A small network was shown many inputs. Here are its activations along a few directions, one row for each input.
Each table varies a few parts of the input and shows all the possible inputs, shuffled.
A made-up example of a description, with smaller parts first: one of 5 places around a ring, together with either a single point or one of 9 places around a ring or (one of 3 separate values, together with one of 6 places along a line).
Shared parts are said once, and a part with two or three values counts as separate values.
In the rows, 128 means zero.

Other details of the inputs vary at random and push rows far along two fixed directions, the same in every table; ignore that.

Rows:
r1: [183 193 132 142  84 158 165 105 162 160  62 122 136 184 168]
r2: [ 79  64 144 131 149  94  97 171  39 133 183 128  96 117 160]
r3: [117 107  98  82 171 133 113 102 148 117 105 124 153 122  99]
r4: [118 140 122 108 145 126 117  91 144 103 114 146 124  90  71]
r5: [148 130 120  88 130 117  97  66 141 110 144 131 142 105  81]
r6: [189 213  86 132  62 139 139 117 155 188 107  96 141 173 147]
r7: [172 200  98 151  51 166 148 118 158 129  76 111 139 169 152]
r8: [ 82  50 162 148 128 102  84 151  55  98 181 135  93 122 153]
r9: [ 85  71 144 153 147 112 102 185  54 124 206 141  98 107 135]
r10: [119 132 175 206  43 120 150 216  98 177 144  79  79 193 246]
r11: [184 177 102 147  71 142 169 132 173 153  58  86 138 157 169]
r12: [ 99 125 114  88 178 128 125 102 153 127 112 119 148 119  84]
r13: [114 142 120 108 151 119 123  81 142 105 116 138 124  89  82]
r14: [150 106 109  95 149 120 138 115 149  90 111 131 156  82 101]
r15: [126 136  91  78 173 108 130 102 117 130 108 124 126  99  95]
r16: [132 123 125 106 157 113 139 116 161 113 109 133 135  74  83]
r17: [140 119  75  86 160 118 130 104 116 113 114 137 143 103  96]
r18: [ 92 132 160 197  51 150 123 212  94 188 149  85  97 227 244]
r19: [192 185 124 150  82 157 160 108 166 155  61 126 139 185 166]
r20: [178 207 136 165  83 168 170 118 179 162  84 140 141 166 147]
r21: [123 144  96  99 164 116 125 114 130 131 116 143 129  87  74]
r22: [132 114 159 214  32 129 149 218  96 159 151  92  97 195 246]
r23: [137 126 149 103 174 119 139  81 142 116 107 152 140 112  88]
r24: [159 124 135 110 167 136 131  94 147  91 122 167 151 108  92]
r25: [145 115 118 108 157 129 145 117 158 101 121 128 143  74  85]
r26: [126 143  91 102 164 125 131 113 129 129 126 144 141  81  78]
r27: [157 106 127  97 163 129 135  82 139  97 110 166 149 119 102]
r28: [146 131 178 207  20 119 125 203 108 185 182  83 100 195 234]
r29: [170 121 146  90 153 118 110  66 150 122 143 157 153 117  91]
r30: [136 115 101  96 140 128 122  81 130  85 112 140 138 106  93]
r31: [ 68  82 149 151 152  89 102 174  57 139 195 138  90 108 144]
r32: [130 118 126  99 164 105 147 104 150 114 104 113 139  83  91]
r33: [151 115 113 106 157 121 140 117 154  89 119 128 151  80  94]
r34: [ 63  58 161 148 153 132  93 184  88 119 207 137 113 130 137]
r35: [139 131 148 110 168 127 131  92 153 115 112 172 136 103  81]
r36: [167 209 107 164  59 175 156 120 166 140  87 109 126 160 136]
r37: [139 107 117  85 160 111 140 101 142 109  98 115 141  84 109]
r38: [105 149 172 209  31 134 127 191  80 166 149  92  68 209 233]
r39: [142 123 143  88 176 119 136  80 140 114 104 153 132 116 102]
r40: [119 114  97  84 162 143 115 113 151 104 119 136 165 118  93]
r41: [ 77  61 178 157 146  86 116 175  88 120 188 128  95  94 153]
r42: [126 124 114  88 148 124 118  77 125  99 103 128 130 100  96]
r43: [170 199 114 162  71 154 178 143 186 160  81 101 140 138 150]
r44: [ 45  68 166 146 159 109  93 172  91 134 197 134 104 130 146]
r45: [130 121 111  74 155 127  97  88 161 134 148 124 162 124  85]
r46: [158 217  89 146  84 141 167 131 146 182  71  91 128 168 145]
r47: [188 200 133 164  83 176 169 120 176 151  85 135 138 172 145]
r48: [107  49 187 150 143 114  99 162  68  97 193 173 117 130 157]
r49: [141 128  80  88 156 123 123 114 118 108 117 141 151  95  92]
r50: [170 210 138 162  89 153 170 109 179 166  75 132 130 172 153]
r51: [139 121  80  87 165 113 122 103 115 122 104 129 139  99  97]
r52: [154 183  85 136  79 171 155 131 177 159  76 100 152 197 161]
r53: [ 52  65 164 149 153 124  94 182  90 130 206 142 116 124 139]
r54: [103 122 108  73 179 128 121 101 151 126 109 119 140 122  97]
r55: [ 50  66 168 146 153 116  88 183  92 132 195 142 104 131 135]
r56: [119 123 101  94 170 145 117 114 157 103 127 134 160 116  86]
r57: [157 216 110 165  59 167 156 118 169 150  86 114 129 154 138]
r58: [ 66  70 178 154 134  98  96 150  61 109 186 129  89 119 138]
r59: [ 90  71 139 150 146 104  96 185  51 112 204 142 105 113 144]
r60: [ 85  66 165 160 128 114  88 163  64  84 203 145 100 115 141]
Description of these inputs: one of 5 separate values, together with either a single point or one of 11 places around a ring.
Changing only the choice among 5 separate values turns r31 into r13. The same change can be made to r26. Which row results? -> r57
Changing only the choice among 5 separate values turns r5 into r29. The same change can be made to r7. Which row results? -> r48
Which other rows does r11 become when the choice among 5 separate values takes its other values? List them by row number. -> r3, r8, r19, r51
Which other rows does r4 become when the choice among 5 separate values takes its other values? List them by row number. -> r16, r21, r35, r55

Rows:
r61: [181 198 139 165  60 164 154 117 171 156  88 126 135 189 164]
r62: [123 107 145 150 118 107 134 147  99 112 139 125 104 100 141]
r63: [154 169  86  79 163 147 150  70 199 113  68 136 166  97  61]
r64: [120 156 130 161  89 138 135 166 126 168 128 104 116 171 169]
r65: [ 98  96 117  89 181 109 103 112 119 110 150 140 134  87  83]
r66: [132  93  99  78 185  92 126 104 115  91 129 136 137  44  71]
r67: [135 166 119 143 107 147 138 126 148 138 115 124 131 145 127]
r68: [ 66  60 162 157 128 106  90 192  52 137 200 124  95 151 178]
r69: [156 201 105 139  96 157 157 113 172 156  78 119 139 157 132]
r70: [181 171 120 101 139 151 153  67 191 120  72 143 160 131  96]
r71: [ 95  63 206 176 118 112  98 169  69 124 203 157  97 154 178]
r72: [112 106 150 176  84 102 130 188  78 141 158 100  89 131 187]
r73: [131 148  94 102 134 134 127 109 139 138 102 119 141 135 115]
r74: [133 140 102  78 185 130 133  76 164 107  97 147 152  88  58]
r75: [120  72 160  95 190 112 106  91 121  87 153 171 136  91  84]
r76: [141  96 189 189  77 109 132 164  85 120 158 131  92 142 193]
r77: [154 184  76 101 114 151 138  98 164 144  79 109 149 145 111]
r78: [173 179 145 166  67 162 155 128 174 151  92 123 137 185 169]
r79: [152 175  75  71 165 140 150  73 188 131  69 120 162 102  68]
r80: [161 168 159 180  61 156 140 138 141 154 122 129 119 190 179]
r81: [203 156 114 108 127 129 161  75 165 100  78 144 150  94  98]
r82: [ 98  53 140 143 132  87 105 181  46 111 187 124  98 101 161]
r83: [146 159  79  82 149 142 140  92 169 129  79 113 158 123  95]
r84: [108 116 135 123 149 126 115 125 121 117 143 144 126 113 108]
r85: [123 108 156 188  86 113 135 190  78 132 161 123  93 130 183]
r86: [ 93  83 121  84 190 108  98 111 110 105 159 143 133  78  74]
r87: [150 201 107 166  58 160 159 157 170 180  87  88 132 188 176]
r88: [110  51 160  81 209 105  91  79 110  65 175 181 140  67  61]
r89: [109 120 144 143 132 134 129 147 126 131 139 130 123 132 136]
r90: [ 94  93 124 119 142 117  99 142  92 121 166 125 122 127 128]
r91: [155 179  68  84 136 145 137  82 171 134  73 116 158 128  93]
r92: [114 106 144 182  66 107 128 195  65 144 156  93  86 154 210]
r93: [123 146 114 137 105 139 134 149 125 155 119 105 125 165 161]
r94: [ 85  68 143  98 194 109  94 114 100  91 173 161 125  74  75]
r95: [108  43 164  79 218 104  99  86 118  69 166 177 143  66  67]
r96: [ 91 105 153 168 106 124 118 189  98 154 169 109 106 157 178]
r97: [147 204 108 169  55 158 150 154 153 178 103  91 125 189 173]
r98: [101 108 149 141 142 125 122 148 114 127 150 136 116 129 134]
r99: [ 91  97 137 125 150 112 107 145 100 133 163 131 118 118 125]
r100: [152 177  80 107 113 151 146 109 174 145  73 104 154 149 122]
Changing only one part turns r92 into r72. The same change can be made to r73. Which row results? -> r99
Changing only one part turns r83 into r89. The same change can be made to r100. Which row results? -> r63
What do these inputs look like to the network? -> one of 4 places along a line, together with either one of 2 separate values or one of 8 places along a line
Which other rows agree with r81 in the place on the line of 4? List them by row number. -> r61, r70, r71, r75, r76, r78, r80, r88, r95
Start at r87 and move only the place on the line of 8, one step at a time. The first step leads to r96. Which rows follow, in order? -> r79, r64, r99, r65, r86, r97
Which other rows does r81 become when the place on the line of 4 takes its other values? List them by row number. -> r66, r82, r85
Which other rows does r85 become when the choice among 2 separate values takes its other values? List them by row number. -> r62

Rows:
r101: [141 122 166 169  88 138 134 162 111 136 147 121 114 179 188]
r102: [178 188 139 192  41 155 167 154 151 169  96 116 117 184 197]
r103: [104 120 133 162  95 114 131 183 104 154 159  99 108 146 174]
r104: [182 231  46  83 115 161 168  70 224 158  39  95 177 142  89]
r105: [114 117 101  91 157 120 123 116 140 126 133 116 139 106  97]
r106: [174 169 104  79 164 146 142  53 189 113  79 153 167 103  59]
r107: [188 197 131 187  32 159 176 140 163 162  74 100 132 194 195]
r108: [151 168  70  74 152 134 146  82 185 128  78 106 158  97  75]
r109: [160 122 131 107 149 131 138 100 144 101 114 135 142 116 115]
r110: [204 240  86 109 105 168 177  50 229 133  28 123 161 131  88]
r111: [ 74  40 198 148 164  96  85 153  66  97 214 164  98 104 126]
r112: [113 104  76  50 222 110 125  77 141  81 108 146 156  43  30]
r113: [ 70  61 121  94 202 107  92 129  90  99 174 148 131  87  86]
r114: [ 49  36 167 116 183  80  85 157  46 124 196 135  89 108 136]
r115: [147 192  77 111 113 158 154 112 170 139  67 106 144 131 115]
r116: [134 156 161 177  76 145 138 145 134 144 134 128 108 171 168]
r117: [ 67  42 197 147 164 100  83 149  68  96 220 168 101 110 133]
r118: [133  66 124  43 227 100 106  54 144  55 119 175 156  39  35]
r119: [ 74  95 144 155 116 128 108 186  78 135 173 122 101 146 165]
r120: [139 124 164 170  92 139 130 159 111 138 151 126 120 184 191]
r121: [151 136 138 120 142 125 142 104 142 112 117 149 138 100  99]
r122: [111 112 125 145  96 118 100 158  74 137 167 115 103 148 158]
r123: [139 148 160 174  92 136 135 142 130 138 131 129 112 151 156]
r124: [176 220 135 194  36 159 174 140 170 165  84 110 119 187 183]
r125: [196 190  83  73 142 150 153  44 215 114  39 144 179 123  73]
r126: [ 99  79  88  33 239 105  97  71 139  84 132 150 166  45  24]
r127: [ 53  37 167 119 183  78  88 158  45 122 193 132  87  98 139]
r128: [ 51  39 152 133 168  94  93 180  49 101 204 143 100  89 135]
r129: [111 141 122 145  98 135 122 164 126 160 139 103 127 161 163]
r130: [101 118 133 148 100 127 118 175 109 154 154 104 114 153 164]
r131: [126 164 119 166  70 147 136 177 131 174 120  91 119 181 178]
r132: [139 168 106 161  60 139 121 153 104 164 132 103 116 184 179]
r133: [ 89  70 111  96 193  97 109 131 100  99 158 138 127  70  84]
r134: [142 174  80  66 169 128 142  64 167 143  62 119 151 118  81]
r135: [ 98 109 130 158 114 124 118 179  98 144 155 109 106 143 160]
r136: [111 102 182 184 106 112 122 166  91 126 173 141  98 136 163]
r137: [103  73 110  85 175  97  87 110  78  92 167 138 121  72  87]
r138: [117 124  94 101 158 128 124 121 138 125 120 122 136 113  94]
r139: [131 116 170 171 104 123 131 158 106 132 156 139 107 136 158]
r140: [137 126  84  88 148 109 117  97 112 107 123 127 136  85  87]
r141: [128 121 158 139 132 131 122 125 121 126 148 151 130 134 126]
r142: [160 174 156 186  60 154 149 155 139 160 116 117 112 176 180]
r143: [170 175 140 173  50 160 158 136 154 156  92 107 130 195 185]
r144: [ 52  37 168 128 177  71  94 167  39 122 197 134  86  97 145]
r145: [116 119 104  94 157 121 119 121 138 123 124 115 139  95 100]
r146: [146 152 163 176  80 143 142 152 127 149 131 127 113 159 168]
r147: [180 233  46  92 118 169 174  79 210 143  22  99 165 130  85]
r148: [132 117 167 171  87 139 128 158 112 145 151 137 107 163 179]
r149: [118  73 166 140 135 101 114 146  97 101 158 153 115 113 143]
r150: [134 120 166 171  79 132 126 163 116 138 138 132 111 176 184]
r151: [ 91  84  85  34 239 115 101  69 133  74 129 159 161  45  26]
r152: [170 176 124 117 119 151 151  91 172 130  88 138 146 132 101]
r153: [151 142 154 172  79 145 141 149 130 150 126 129 112 159 179]
r154: [ 56  33 159 130 168  92  81 181  57 113 208 130 104  93 135]
r155: [109 126 131 168  91 122 129 188 103 156 147 102 111 150 175]
r156: [181 176 124 148  76 156 161 109 170 139  73 110 142 163 154]
r157: [133 126 164 175  86 141 126 156 115 151 150 139 114 172 185]
r158: [146 151 161 173  79 147 137 152 130 151 133 128 113 170 166]
r159: [ 94  92 105  94 184 114 105 122 117 113 149 137 137 100  88]
r160: [149 131 137 130 117 140 134 105 144 123 113 134 146 148 135]
r161: [149  81 115  44 230 102 127  52 145  56 119 165 163  41  38]
r162: [162 199  48  67 154 157 157  66 199 125  42 116 169 110  57]
r163: [121 147 122 160  83 128 138 177 122 160 132  96 118 152 174]
r164: [166 173 104  85 163 141 141  48 191 109  78 152 166 104  57]
What do these inputs look like to the network? -> one of 4 places along a line, together with either one of 2 separate values or one of 6 places along a line or one of 8 places along a line
Changing only the place on the line of 4 turns r157 into r102. The same change can be made to r125. Which row results? -> r149
Changing only the place on the line of 4 turns r139 into r158. The same change can be made to r107. Which row results? -> r143
Which other rows does r131 become when the place on the line of 6 takes its other values? List them by row number. -> r105, r119, r130, r138, r162
Which other rows does r118 become when the place on the line of 8 takes its other values? List them by row number. -> r109, r110, r123, r142, r146, r153, r156

Rows:
r165: [136 173  82  87 156 156 134  80 184 130  89 125 163 121  69]
r166: [118  99 143 168  90 110 129 186  76 128 157 109  94 137 185]
r167: [ 82  71 142 144 118 105 100 179  53 137 185 115 100 147 181]
r168: [111 148 120 126 142 142 129 124 152 135 121 139 137 131 106]
r169: [ 99  59 127 110 158  92 101 144  70 108 163 127 114  93 125]
r170: [116  44 192 113 178 117 105 114 119  91 165 168 137 124 127]
r171: [147 185 104  94 166 148 152  76 193 123  74 139 154  96  59]
r172: [163 189 134 206  19 140 171 187 132 170 101  86 105 179 215]
r173: [171  98 151  87 171 118 107  42 130  66 134 188 148  84  68]
r174: [ 86  76 166 135 166 103 113 141 102 109 172 150 106  83 109]
r175: [161 194 143 213  29 148 175 188 139 179 109  96 104 183 207]
r176: [ 99  99 112 100 153 111 100 129 102 129 150 118 129 132 122]
r177: [174 227  50  82 118 172 148  74 212 159  45 104 173 155  92]
What do these inputs look like to the network? -> either one of 2 separate values or one of 11 places around a ring

Rows:
r178: [ 73  76 186 147 162 120  73 134  94  98 225 184 118  99  81]
r179: [108  32 203 124 162  88 105 108  65  75 160 171  95  88 140]
r180: [197 149 119 144  55 133 138 157 135 169 118  94 140 186 199]
r181: [181 167  61  62 128 142 117  61 177 119  97 124 183 139  93]
r182: [ 67 102 132 164 131 168 150 219 145 146 114 105 133 184 189]
r183: [123 216  42 119  99 153 125 120 122 156  96  95 115 131  98]
r184: [110 134 182 185 101 138 109 156 124 127 196 165 114 140 137]
r185: [137  87 123 121 165 158 150 119 130  52  80 170 147 115 121]
r186: [ 64  63 181 134 164  89 117 169 113 152 160 107 103 135 157]
r187: [187 148 124 148  55 132 150 147 140 156 121  73 141 183 201]
r188: [128 166  60 119 127 116 143 127 117 146 108 110 123  88  99]
r189: [117  67 173 141 155 106 114 115  61  99 157 181 103 120 139]
r190: [171  91 102  59 156  98 116  73 162 100 115 111 167  96  90]
r191: [202 185 131 114 140 142 163  82 208 123  89 158 159  84  66]
r192: [139 130 113  72 186 130 111  32 121  75  90 183 144 103  54]
r193: [140  69  80  87 152 155 120 141 150  75 121 123 182 123 121]
r194: [ 68  70 181 132 172  96 131 171 102 148 165 104 106 130 163]
r195: [106 153  71 191  64 163 164 234 114 134 102  82 115 148 187]
r196: [124 147 156 170  84 157 109 126  71 133 135 151  89 199 173]
r197: [129  88  76  29 193 117  72  53 129  86 146 146 178  96  44]
r198: [200 216 137 137  83 162 171  78 235 139  69 130 154 115  99]
r199: [110  78 143 131 184 160 132 145 167  55 149 176 161  69  71]
r200: [140 209  32  89 134 129 143  90 153 128  77 113 142  85  69]
r201: [133 107 198 171 125 117 140 147 132 113 181 142 117  99 130]
r202: [ 99  90 123 145 132  80 119 193  51 135 171 113  86  76 144]
r203: [150 177 171 213  58 158 148 163 150 170 156 142 118 169 164]
r204: [150 210 125 145  99 183 124  96 177 142 126 147 137 151  85]
r205: [ 41  85 122  60 232 125  77 100 111 128 160 144 128 114  62]
r206: [132 164 102 167  68 103 154 173 116 159 108  72  95 122 163]
r207: [101  49 212 152 162  88 105 141 118  91 208 162 110  69  99]
r208: [169 208  96  95 140 146 179 105 211 187  32 101 155 152 122]
r209: [223 194  73  78  76 151 154  62 217 145  46  85 180 148 127]
r210: [ 58 104  97 129 142 100  84 160  50 124 180 123  98  94 104]
r211: [ 86  50 131 103 140 121  45 141  53 115 225 134 121 152 134]
r212: [174 109 139  74 192 104 157  41 133  66  80 158 140  69  79]
r213: [164 142 115 160  51 141 124 157 119 175 146 100 137 201 200]
r214: [ 80 172 127 148 111 151 122 153 138 192 117 104 123 207 160]
r215: [185 131 133  88 160 108 155  41 160  84  56 152 138  93  87]
r216: [ 59  65 185 127 157 102 112 163 112 154 160 113 104 130 162]
r217: [125 129  72  63 171  95 133  84 137 102  95 111 133  23  54]
r218: [119 144 115 171  83 101 155 189  84 150 138  73  90 112 175]
r219: [ 71 100 147 130 164 118 121 155 115 171 152 126 119 149 144]
r220: [101 196 132 173  77 155 143 172 152 205 110  98 118 226 200]
r221: [185 148 167 170  84 128 158 134 105 137  91 146 102 165 190]
r222: [134 142 165 178  84 135 126 133  85 124 131 160  98 184 187]
Changing only one part turns r215 into r207. The same change can be made to r196. Which row results? -> r204
Changing only one part turns r211 into r183. The same change can be made to r213. Which row results? -> r188
What do these inputs look like to the network? -> one of 5 separate values, together with either a single point or one of 8 places along a line
Which other rows does r208 become when the place on the line of 8 takes its other values? List them by row number. -> r186, r194, r205, r214, r216, r219, r220
